Each row below holds a small network's activations on one input, seen along a few directions.
Each table varies a few parts of the input and shows all the possible inputs, shuffled.
A made-up example of a description, with smaller parts first: one of 5 places around a ring, together with either a single point or one of 11 places along a line or (one of 3 separate values, together with one of 6 places along a line).
Shared parts are said once, and a part with two or three values counts as separate values.
In the rows, 128 means zero.

Other details of the inputs vary at random and push rows far along two fixed directions, the same in every table; ignore that.

Table:
x1: [132 149 130 124 157 104 123 111 113 107 138 127  84]
x2: [106  94 132 147 139 144 114  97 163 167 103 147 229]
x3: [131  88 142 159 147 143 102  96 158 180 105 147 218]
x4: [140 148 115 101 192 110 162 145  93 108 156 167  56]
x5: [146 113 136 151 114 130 120 128 152 142 113 121 140]
x6: [153 132 124  90  89 147 162 201 110 106 148 129  92]
x7: [ 74 167 115 131 191  96 130  72  90 110 143 144 103]
x8: [168 144 121 101 134 115 147 186 119  92 153 127  44]
x9: [137 147 113 110 103 116 158 168 136  81 135 115  62]
x10: [149 114 122 156  67 139  78 138 147 154 106  89 148]
x11: [136 151 118  98  96 113 143 159 117  74 134 102  68]
x12: [112 117 120 131 191 131 137  89 124 163 129 176 160]
x13: [157 109 109 122  34 147 103 162 173 110 101  86 123]
x14: [121 109 150 166 135 133  78  79 152 180 103 122 209]
x15: [138 137 124 122  45 142 118 167 116 106 131  83 106]
x16: [108 132 113 114 191 126 151 107 115 133 138 177 123]
x17: [119 134 142 126 118 122 152 136 123 114 132 124 121]
x18: [161 154 128 117 125 109 148 174 122  92 148 114  35]
x19: [ 86 134 136 145 136 121 112  81 103 142 124 124 165]
x20: [142 154 140 107 196 109 152 145  94 106 169 145  55]
x21: [162 104 149 153  81 149 107 154 162 159 113  96 152]
x22: [183 102 126 116  77 158 123 202 144 148 125 112 116]
x23: [122 166 117 107 172  96 142 106 104  85 152 134  47]
x24: [145 103 119 129 118 140 125 131 156 139 118 134 149]
x25: [ 94 146 144 111 206 107 164 101  90 114 156 167 123]
x26: [105 169 136  99 162  96 154 118  83  78 157 131  65]
x27: [154 112  99 100  75 147 146 196 148 115 119 126 112]
x28: [103 135 124 110 187 122 162 117 100 130 139 170 136]
x29: [101 165 140 143 204 102 113  79  78 134 156 133  91]
x30: [112 107 131 176 125 134  75  70 140 180  99 120 203]
x31: [ 81 163 112 134 192 101 125  64  94 112 143 147  95]
x32: [161 110 106 108  76 145 135 179 161 103 121 117 104]
x33: [ 97 138 157 136 142 129 119  88 112 137 133 129 174]
x34: [164 103 135 112  40 162 133 199 150 120 124 101 149]
x35: [101 103 146 162 127 139 121  86 154 167  98 131 224]
x36: [161  94 119 105  41 161 140 204 147 132 113 114 145]
x37: [ 91 153 127 123 175 104 130  84 115 110 134 140 123]
x38: [108  92 140 146 137 145 120  98 151 167 103 144 234]
x39: [128 116 123 142 106 137 127 122 161 132 111 124 143]
x40: [171 127 137 123  73 135 103 172 140 119 128  82  92]
x41: [126 136 130 124 201 120 140 120 105 150 145 170 120]
x42: [ 95 125 124 150 116 128 105  88 122 144 109 115 178]
x43: [110 120 115 157 122 129  93  77 135 154 111 119 162]
x44: [100 133 160 146 147 133 140  98 119 144 134 138 174]
x45: [166 111 115 132  58 141 128 165 169 119 111  99 107]
Description of these inputs: one of 5 places along a line, together with one of 9 places along a line.
- Changing only the place on the line of 9 turns x4 into x12. The same change can be made to x1. Which row results? => x23
- Changing only the place on the line of 9 turns x10 into x19. The same change can be made to x8. Which row results? => x25
- A walk changes only the place on the line of 9. It starts at x21 and steps to x18. List the rest of the walk in order. => x5, x45, x39, x9, x35, x17, x44
- Change only the place on the line of 5 in x31. List by row number the other rows that result. => x13, x16, x32, x39

Table:
x46: [114 104 127 144 141 144 121  95 158 161 110 147 189]
x47: [101 151 148 134 192 115 131  82  89 140 150 150 125]
x48: [103 152 154 137 189 116 136  85 103 137 148 148 128]
x49: [163 112 127 135  82 145 112 156 161 137 118 104 121]
x50: [124 110 141 147 136 140  87 100 131 169 118 128 193]
x51: [156 108 102 113  71 149 127 168 152 121 116 115 113]
x52: [ 61 162 113 140 162  93 119  40 113  98 122 127 126]
x53: [102 140 122 112 183 117 132 100  99 123 143 159 132]
x54: [156 153 107 114 135 112 143 160 108  97 149 125  26]
x55: [152 124 140 133  63 144 129 174 137 123 128  93 117]
x56: [131 154 121  95 123 122 168 160 112  82 151 132  61]
x57: [154 108 120 135  96 141  93 148 144 151 112 108 142]
x58: [115 116 145 152 119 138 101 117 117 168 117 118 190]
x59: [116 134 119 155  59 120  81  97 151 113 100  71 134]
x60: [132 110 119 119  81 145 118 152 134 137 112 118 162]
x61: [170 117 116 123  75 143 113 170 144 126 124 100  92]
x62: [100 142 144 118 183 110 157 102 113 115 138 155 136]
x63: [119 151 126 107 125 123 169 155 106  92 149 131  82]
x64: [129 108 135 168 140 137 105  95 157 175 109 135 177]
x65: [126 159 114  92 120 118 173 171  86  77 158 128  45]
x66: [101 109 150 145 134 134 136 107 139 151 111 137 209]
x67: [100 137 108 129 198 109 134  93 106 138 131 168 129]
x68: [148 107 115 114  70 154 123 156 147 124 120 117 138]
x69: [169 115 106 132  78 134 104 174 143 135 114 103 104]
x70: [143 104 109 138  90 145 128 144 167 140 106 128 145]
x71: [109 135 130 121 194 109 150 100 127 119 134 159 126]
x72: [141 102 105 122  92 144 110 150 148 141 107 122 153]
x73: [161 115 136 130  76 148 112 155 154 129 125 103 128]
x74: [125 143 124 105 145 126 153 131 121  98 148 144  94]
x75: [111 108 132 135 114 149 121 107 135 157 113 137 192]
x76: [151 117 150 136  74 135 127 169 143 126 119  94 140]
x77: [123 152 139 124 138 120 142 137  90 116 152 123  88]
x78: [114 142 147 137 212 102 132  86 118 133 141 151 122]
x79: [112 148 159 131 187 105 140  99 108 125 144 141 126]
x80: [121 134 119 124 174 107 154 120 132 113 129 154 107]
x81: [140 121 113 109  61 141 135 188 121 112 122 105 120]
x82: [121 100 111 148 125 143 117 106 151 164 105 145 179]
x83: [110 145 143 132 192 119 123  81  98 138 151 150 125]
x84: [134 107 156 147 132 135 105 107 153 153 116 123 187]
x85: [144 165 123  95 130 109 141 171  84  86 158 116  36]
x86: [115 104 143 136 141 136 123  99 154 147 113 143 203]
x87: [160 151 121 114 144 100 151 166 123  86 145 123  33]
- Changing only one part turns x57 into x72. The same change can be made to x58. Which row results? => x81
- Changing only one part turns x77 into x65. The same change can be made to x50. Which row results? => x53
- Describe the family of inputs behind these rows. => one of 2 separate values, together with either a single point or (one of 4 places along a line, together with one of 5 places along a line)
- Change only the choice among 2 separate values in x60. List by row number the other rows that result. => x85
- A walk changes only the place on the line of 5. It starts at x87 and steps to x78. List the rest of the walk in order. => x84, x79, x76

Table:
x88: [ 78 161 154 145 188  97 159  34 127 102 132 150 133]
x89: [117 139 129  97 181 110 183 163 110  94 139 168  99]
x90: [181 159 155 139 143 113 103 154 104 135 152 103  61]
x91: [137 137 103 126  58 149 107 173  92 142 130 100 104]
x92: [ 70 166 123 126 205  68 154  68 106  87 135 147 101]
x93: [ 87 123 195 172 123 146 116  77 135 175 129 123 245]
x94: [149  67 142 205 115 143  46  58 209 208  69 104 224]
x95: [ 85 135 151 131 167 131  90  72  86 160 144 142 198]
x96: [189 119 133 122 169 123 135 173 149 144 144 147  72]
x97: [157 107 144 111  81 157 180 182 171 112 127 129 138]
x98: [134 128  90 102  71 139 103 141 157  90 108  94 107]
x99: [142 131 141 124  68 130 132 180 111 103 124  80 133]
x100: [130 122  68 131  57 134 108 139 137 118 105 107  87]
x101: [105 144  88 101 206 123 171 124  79 136 151 191  82]
x102: [159  84 104  88  88 159 133 183 146 116 131 136 136]
- Describe the family of inputs behind these rows. => one of 3 separate values, together with either a single point or one of 4 places along a line
- Changing only the choice among 3 separate values turns x98 into x95. The same change can be made to x100. Which row results? => x91
- Change only the choice among 3 separate values in x99. List by row number the other rows that result. => x89, x92
